These are the activations of a small network on made-up records, seen along a few directions, one row for each record.
Each row is followed by the record's values for the fields U, H, K, P.
Not every record has every field; a missing one is left out.
Other fields move the rows too, some of them a lot.
In the rows, zero is written as 500.
Strong random noise was added to every row along 23 fixed directions; ignore it. To show where, here is one row again and again, with new noise each time:
[271 426 557 449 513 599 587 586 468 498 362 610 543 506 470 469 532 532
 463 434 541 640 452 671 427 384 371 352 376 565 329 546 429 611 410 567
 447 590 538 538 417 447 597 377 463 527 550]
[606 564 443 583 414 641 333 360 422 570 560 367 565 125 604 695 559 270
 460 530 197 480 589 571 376 754 469 364 402 616 625 288 412 514 945 659
 548 678 374 379 317 911 508 960 525 412 532]
[679 492 402 723 485 577 596 579 473 355 450 591 599 510 388 430 498 380
 472 546 546 286 552 358 577 513 761 602 719 524 627 465 433 289 460 377
 488 557 558 495 612 466 389 478 557 217 598]
[329 707 569 543 627 283 363 417 885 516 521 440 670 723 464 603 866 492
 347 543 627 420 589 345 576 531 741 650 503 647 698 287 476 607 571 651
 685 281 497 789 609 364 555 565 420 815 602]
[347 520 408 598 412 306 468 471 529 266 584 509 270 609 702 326 513 365
 263 532 369 411 669 624 533 368 391 415 358 776 231 275 550 560 531 632
 613 587 673 598 496 245 603 305 493 510 393]
[456 469 336 489 620 176 582 647 569 630 587 393 552 866 321 570 462 513
 402 480 600 514 476 499 618 507 629 699 423 440 607 631 479 460 419 519
 592 527 288 686 580 383 570 375 234 874 411]
[612 546 528 364 828 684 631 341 616 482 545 515 601 335 279 387 535 507
 698 452 718 622 607 594 556 608 425 604 363 542 434 375 595 368 450 529
 468 631 588 356 514 394 399 312 388 606 396]
[328 559 646 683 507 718 451 518 489 543 528 427 610 504 406 453 399 530
 504 545 595 529 449 278 731 393 497 695 438 496 520 448 549 468 321 360
 474 479 326 576 584 366 416 436 493 348 595]
[703 446 519 607 611 487 618 628 586 468 221 685 630 449 453 452 550 551
 439 486 327 792 675 552 344 658 422 354 287 559 263 508 443 449 463 390
 447 534 444 378 646 487 635 497 526 477 400]
[500 313 485 518 588 485 526 530 447 598 320 521 541 489 398 730 385 425
 392 617 169 625 522 499 633 599 403 455 415 612 377 601 289 543 412 459
 344 467 377 608 537 356 555 726 479 589 458]
[374 592 415 378 490 367 600 545 668 639 450 621 601 772 536 386 556 675
 354 625 536 487 406 355 570 326 505 618 307 610 321 489 409 418 469 391
 497 557 353 674 410 679 491 467 332 556 441]
[581 556 482 353 498 504 512 523 453 424 445 622 478 615 528 305 657 531
 662 553 777 348 391 555 308 339 580 309 808 566 466 427 423 475 519 788
 516 476 760 436 385 549 327 454 577 378 657]
[685 728 427 454 681 514 660 391 645 306 577 497 549 496 385 194 549 459
 709 493 713 607 494 435 705 333 277 609 525 717 366 401 544 366 373 551
 553 487 652 493 411 383 300 432 419 520 300]
[552 467 504 358 526 520 576 479 594 786 411 508 644 568 367 642 459 607
 477 498 473 651 562 582 421 725 406 552 296 450 474 522 518 524 642 454
 477 591 320 516 562 505 498 569 339 753 385]
[517 442 631 599 588 571 368 409 492 551 664 359 380 386 435 600 594 446
 435 500 463 519 407 474 441 744 602 413 433 440 725 482 693 481 592 592
 488 587 521 389 567 584 640 554 575 461 550]
[631 689 429 517 344 561 522 454 702 595 608 526 339 468 419 438 685 388
 540 619 453 650 507 508 414 317 540 419 355 543 363 489 660 412 698 558
 460 508 725 434 595 603 661 456 518 399 273]
[506 554 491 628 694 830 451 516 517 213 457 495 535 183 482 548 386 453
 487 449 620 312 557 412 645 567 755 811 546 556 698 325 633 339 476 344
 378 467 605 411 641 495 380 421 505 256 423]
[681 512 431 371 343 663 626 505 356 732 658 410 520 466 363 300 421 492
 839 507 513 624 369 559 516 529 226 315 494 315 478 592 605 447 498 637
 500 652 408 360 420 563 350 449 571 557 563]
[369 365 506 473 511 582 440 629 255 382 621 606 260 414 573 527 476 420
 593 685 362 279 512 624 387 638 529 455 482 604 430 234 541 314 630 777
 409 771 443 293 411 489 440 372 688 328 728]
[557 637 617 507 328 402 676 437 688 326 629 532 469 494 521 494 686 452
 471 413 449 513 613 585 393 735 332 613 429 518 581 396 797 494 747 448
 609 581 549 451 526 527 615 517 562 623 428]
[654 626 554 299 523 299 569 421 507 210 616 484 743 347 578 649 575 587
 599 593 503 498 558 376 742 352 521 628 718 641 609 596 387 424 681 394
 534 164 604 476 377 467 466 624 456 720 236]
[508 645 600 555 362 499 617 484 526 214 611 435 522 322 439 584 508 297
 496 491 531 470 457 491 635 328 500 768 548 409 626 543 669 527 465 341
 356 308 577 490 536 612 567 584 513 390 470]
[663 526 552 782 779 332 386 356 518 338 598 235 599 431 545 422 549 433
 217 308 593 568 572 341 566 616 559 618 342 649 636 444 592 545 456 449
 612 462 379 449 581 484 608 526 356 393 370]
[452 458 483 488 612 503 560 481 485 545 588 524 543 572 479 405 485 606
 453 666 464 483 407 429 587 457 613 339 403 475 334 491 452 347 368 577
 456 652 453 508 491 645 571 380 453 584 607]
[388 686 460 519 784 480 497 596 577 252 276 545 454 496 547 377 353 433
 522 374 786 588 637 537 503 166 480 983 456 693 289 394 389 462 381 280
 533 449 522 508 355 621 406 540 205 319 203]

[412 660 529 648 370 483 364 792 506 344 440 519 508 635 524 703 389 614
 547 552 615 451 389 461 488 432 762 569 864 401 783 551 501 434 626 467
 636 331 575 595 548 582 490 668 465 652 391] | U: u1 / H: h6 / K: k2
[423 614 515 568 388 381 529 684 506 116 303 670 590 529 649 426 418 504
 452 632 434 500 560 451 653 124 500 497 632 624 263 447 334 532 281 426
 419 168 633 618 551 346 458 500 565 436 492] | U: u1 / H: h5 / K: k2 / P: p2
[747 702 571 684 209 526 670 805 402 210 396 541 363 446 587 624 282 493
 577 518 293 750 389 508 354 522  83 677 403 609 276 477 799 486 567 562
 215 365 242 328 661 578 444 769 619 277 301] | U: u1 / H: h5 / K: k1 / P: p1
[568 478 601 262 829 679 411 222 697 549 258 510 524 129 791 521 754 643
 496 275 454 572 739 497 209 625 633 511 359 575 322 468 465 636 653 439
 483 367 637 309 485 837 689 588 526 412 402] | U: u1 / H: h5 / K: k1 / P: p2
[614 569 557 515 478 404 467 420 537 502 480 529 521 565 530 238 715 395
 564 564 466 454 435 311 548 515 197 528 472 656 486 312 508 585 359 589
 468 385 377 517 415 401 280 621 733 240 749] | U: u2 / H: h6 / K: k1 / P: p1
[656 519 318 477 305 531 453 509 518 726 448 515 409 511 575 255 520 466
 703 457 315 620 557 380 549 448 362 327 576 536 508 662 312 458 608 272
 731 532 587 496 345 559 383 648 623 358 329] | U: u1 / H: h8 / K: k1 / P: p1
[510 475 610 718 410 724 491 256 213 525 656 166 564 299 597 497 213 388
 621 401 328 685 714 550 605 402 281 274 573 501 159 551 400 628 528 649
 668 615 408 428 474 380 582 590 435 586 511] | U: u1 / H: h3 / K: k1 / P: p2
[593 387 349 481 713 485 419 374 423 562 499 283 550 368 579 500 545 348
 547 377 335 384 596 442 595 661 454 484 492 566 537 431 383 660 391 765
 495 419 318 540 485 410 429 576 568 574 707] | U: u2 / H: h2 / K: k1 / P: p2
[782 746  98 631 339 360 750 624 550 429 614 491 622 654 351 443 466 381
 518 557 430 694 473 620 600 315 245 337 436 792 284 505 447 360 703 799
 588 669 472 619 435 444 483 534 259 773 136] | U: u2 / H: h6 / K: k2 / P: p1
[352 430 727 608 308 387 598 333 315 525 628 389 565 494 508 443 507 285
 341 480 400 557 458 507 536 367 122 553 315 508 334 510 458 718 379 433
 429 591 227 528 302 540 574 634 505 254 772] | U: u2 / H: h5 / K: k1 / P: p1
[650 360 406 271 340 265 758 521 434 382 466 621 749 416 678 442 696 563
 466 399 284 392 602 649 352 685 503 217 501 354 541 645 382 540 638 430
 557 545 472 392 376 799 647 445 608 705 695] | U: u1 / H: h8 / K: k2
[683 687 480 448 544 213 367 496 624 566 588 541 612 596 391 580 549 483
 578 867 425 532 507 390 613 606 502 542 510 518 581 266 388 330 599 568
 536 400 355 539 466 584 296 797 485 716 500] | U: u1 / H: h5 / K: k1
[406 391 458 571 354 406 219 580 434 598 572 498 380 356 658 352 525 479
 494 468 283 646 652 527 554 483 433 198 368 449 599 510 456 588 523 352
 725 444 581 454 458 275 586 341 708 472 410] | U: u1 / H: h5 / K: k1 / P: p1
[479 412 388 506 668 515 340 637 435 510 426 579 680 390 374 491 624 473
 635 483 528 543 480 437 679 600 506 346 607 652 871 521 216 439 511 481
 656 484 512 528 326 259 310 496 604 543 514] | U: u1 / H: h8 / K: k1 / P: p1
[340 447 700 364 364 475 428 503 641 534 322 613 248 654 390 773 311 491
 440 605 465 522 528 683 466 695 315 663 583 404 591 470 653 672 516 296
 406 352 716 665 636 176 402 716 519 690 348] | U: u2 / H: h5 / K: k2 / P: p1
[629 616 648 259 643 451 449 306 683 698 653 327 554 519 510 440 746 702
 864 490 541 755 536 309 603 407 429 400 626 459 425 673 535 564 492 634
 657 148 598 463 534 309 583 446 588 867 371] | U: u2 / H: h8 / K: k2 / P: p2
[330 442 616 267 288 525 324 360 298 720 558 403 530 631 536 518 175 592
 458 676 614 367 416 572 612 429 252 485 484 461 442 334 507 708 470 600
 400 416 420 607 483 175 151 504 438 576 582] | U: u2 / H: h5 / K: k1 / P: p2
[543 550 664 565 276 583 336 522 566 774 530 402 434 506 397 689 799 407
 657 560 337 673 447 409 387 573 430 362 556 520 653 547 604 661 721 743
 504 270 466 487 662 266 586 672 781 466 598] | U: u1 / H: h5 / K: k1 / P: p1
[714 465 580 635 335 651 576 384 387 484 514 534 553 455 618 417 329 655
 341 584 398 466 552 348 486 557 429 444 410 600 281 458 614 378 595 355
 402 602 447 361 651 427 453 431 532 211 383] | U: u1 / H: h5 / K: k1 / P: p1
[472 410 848 449 573 424 520 279 406 560 700 441 512 372 332 485 596 377
 635 454 643 662 570 569 456 482 379 586 465 291 536 604 534 541 420 318
 527 546 476 289 354 508 609 473 513 385 651] | U: u1 / H: h8 / K: k2 / P: p2
[326 657 322 550 329 420 446 916 523 347 360 583 381 561 566 258 527 273
 726 499 378 534 490 646 509 275 304 496 449 429 404 297 530 644 230 737
 483 288 411 576 519 422 411 408 732 531 756] | U: u1 / H: h2 / K: k2 / P: p1
[438 340 612 337 484 123 665 393 425 467 684 544 426 645 373 484 325 462
 421 628 442 578 539 603 697 531 187 649 309 370 428 611 517 470 319 171
 460 615 403 526 369 331 512 407 396 682 434] | U: u1 / H: h5 / K: k1 / P: p2
[396 792 513 647 665 530 789 435 771 158 566 526 835 445 411 478 679 511
 362 509 560 604 311 438 690 392 484 473 304 658 363 383 506 434 292 680
 393 558 422 678 471 840 627 552 332 729 651] | U: u1 / H: h6 / K: k2 / P: p2
[136 472 720 707 381 691 251 678 418 527 536 401 266 499 486 630 460 449
 560 436 476 620 383 530 486 499 389 506 499 519 641 453 672 668 454 644
 530 428 450 535 581 176 553 477 688 404 602] | U: u1 / H: h5 / K: k2 / P: p2
[591 465 429 247 474 432 645 453 541 527 513 551 453 651 407 364 427 521
 576 533 658 380 463 606 528 507 418 560 519 376 461 504 619 509 356 504
 389 474 617 510 571 344 328 299 470 623 500] | U: u1 / H: h8 / K: k1 / P: p2
[301 535 529 572 735 590 293 351 511 425 485 323 564 430 795 400 442 589
 457 383 545 353 718 506 480 533 698 414 525 523 344 231 438 610 423 735
 709 506 471 554 538 516 522 404 426 705 677] | U: u1 / H: h5 / K: k1 / P: p2
[656 498 464 620 429 426 617 543 255 420 813 404 717 513 429 537 359 574
 446 499 716 352 427 455 526 539 670 625 547 424 704 526 569 262 662 487
 536 714 256 338 486 618 414 348 340 415 509] | U: u2 / H: h5 / K: k1
[469 379 623 468 678 500 276 360 336 480 649 420 462 444 609 431 397 721
 454 546 701 534 629 462 551 319 685 355 558 551 410 549 456 429 565 423
 649 485 723 341 502 219 578 150 405 474 254] | U: u2 / H: h5 / K: k2 / P: p2

Here are new rows. What are their fields?
[484 479 457 518 553 302 544 659 437 459 567 390 488 444 270 537 490 212
 620 372 526 676 400 679 550 478 393 625 457 262 748 666 479 580 319 436
 483 461 372 485 382 629 559 606 450 586 581] | U: u1 / H: h5 / K: k2 / P: p2
[536 479 419 487 635 638 557 412 426 246 612 378 331 274 676 656 451 435
 622 466 272 301 583 503 599 583 563 575 682 650 402 442 582 425 582 753
 461 487 568 447 508 495 585 535 590 619 448] | U: u1 / H: h6 / K: k1 / P: p1
[377 496 471 501 521 428 251 521 570 625 459 482 573 472 503 528 498 538
 348 534 569 538 488 532 512 449 761 328 406 328 684 507 417 579 450 398
 558 388 598 580 559 591 564 464 431 614 479] | U: u1 / H: h8 / K: k1 / P: p2
[627 320 533 512 531 523 417 418 342 334 401 411 503 220 720 499 518 486
 367 392 284 474 493 487 482 611 511 183 512 464 523 609 480 694 392 526
 375 292 612 391 587 530 608 544 709 395 601] | U: u1 / H: h8 / K: k1 / P: p1
[474 414 459 557 739 620 606 629 420 352 256 728 656 462 227 730 363 485
 413 594 685 568 456 738 409 534 667 392 551 569 494 516 254 341 495 522
 354 746 615 489 450 576 469 562 264 542 458] | U: u1 / H: h5 / K: k1 / P: p1
[403 599 630 392 612 690 490 506 628 545 337 613 463 515 460 252 344 596
 806 533 715 543 618 496 525 450 470 689 586 217 383 391 535 437 211 224
 558 459 588 480 515 552 286 427 523 524 592] | U: u1 / H: h5 / K: k1 / P: p1
[507 346 545 607 613 667 651 451 319 345 424 398 476 498 539 584 373 480
 476 293 561 271 421 460 496 552 624 594 858 474 529 690 463 543 341 543
 448 548 524 542 508 563 517 607 494 372 674] | U: u2 / H: h5 / K: k2 / P: p1
[503 503 580 514 611 609 402 435 504 451 453 653 375 367 412 730 468 485
 444 695 529 567 531 607 374 504 654 432 507 623 428 419 407 338 698 492
 392 632 746 380 470 578 540 614 427 378 317] | U: u1 / H: h8 / K: k1 / P: p2
[307 453 565 542 424 376 672 694 415 178 568 481 182 588 655 652 471 427
 434 350 327 350 390 559 430 605 396 824 571 557 537 590 730 492 545 496
 444 576 400 495 424 625 703 583 577 458 494] | U: u2 / H: h8 / K: k2 / P: p2
[544 643 276 398 368 350 412 806 504 543 567 598 357 589 542 422 476 592
 513 566 580 542 234 600 343 431 483 460 377 473 644 454 617 370 663 587
 485 553 470 427 375 815 416 504 455 475 294] | U: u2 / H: h5 / K: k2 / P: p1
[383 438 600 534 640 262 608 466 551 639 412 584 357 773 206 599 371 323
 462 645 524 755 541 740 405 423 375 490 400 388 195 568 312 511 267 460
 466 717 476 610 408 556 630 682 251 680 538] | U: u1 / H: h5 / K: k1 / P: p1
[629 594 253 590 553 309 623 485 701 546 584 559 273 603 391 282 700 247
 622 483 259 674 461 474 576 560 271 425 424 712 484 555 372 326 519 483
 711 777 544 582 229 691 530 757 538 484 358] | U: u1 / H: h5 / K: k1 / P: p1
[433 401 440 655 368 515 607 619 501 774 475 488 554 640 319 670 639 389
 364 334 543 544 455 450 403 456 588 703 394 510 637 736 457 564 586 422
 464 595 256 583 553 437 637 455 419 288 543] | U: u1 / H: h5 / K: k1 / P: p1
[599 396 590 137 116 353 463 383 406 477 443 624 685 254 723 609 434 658
 132 681 299 404 411 512 549 493 273 421 214 429 555 518 609 708 661 139
 148 197 512 440 488 556 460 548 588 368 338] | U: u1 / H: h5 / K: k1 / P: p2
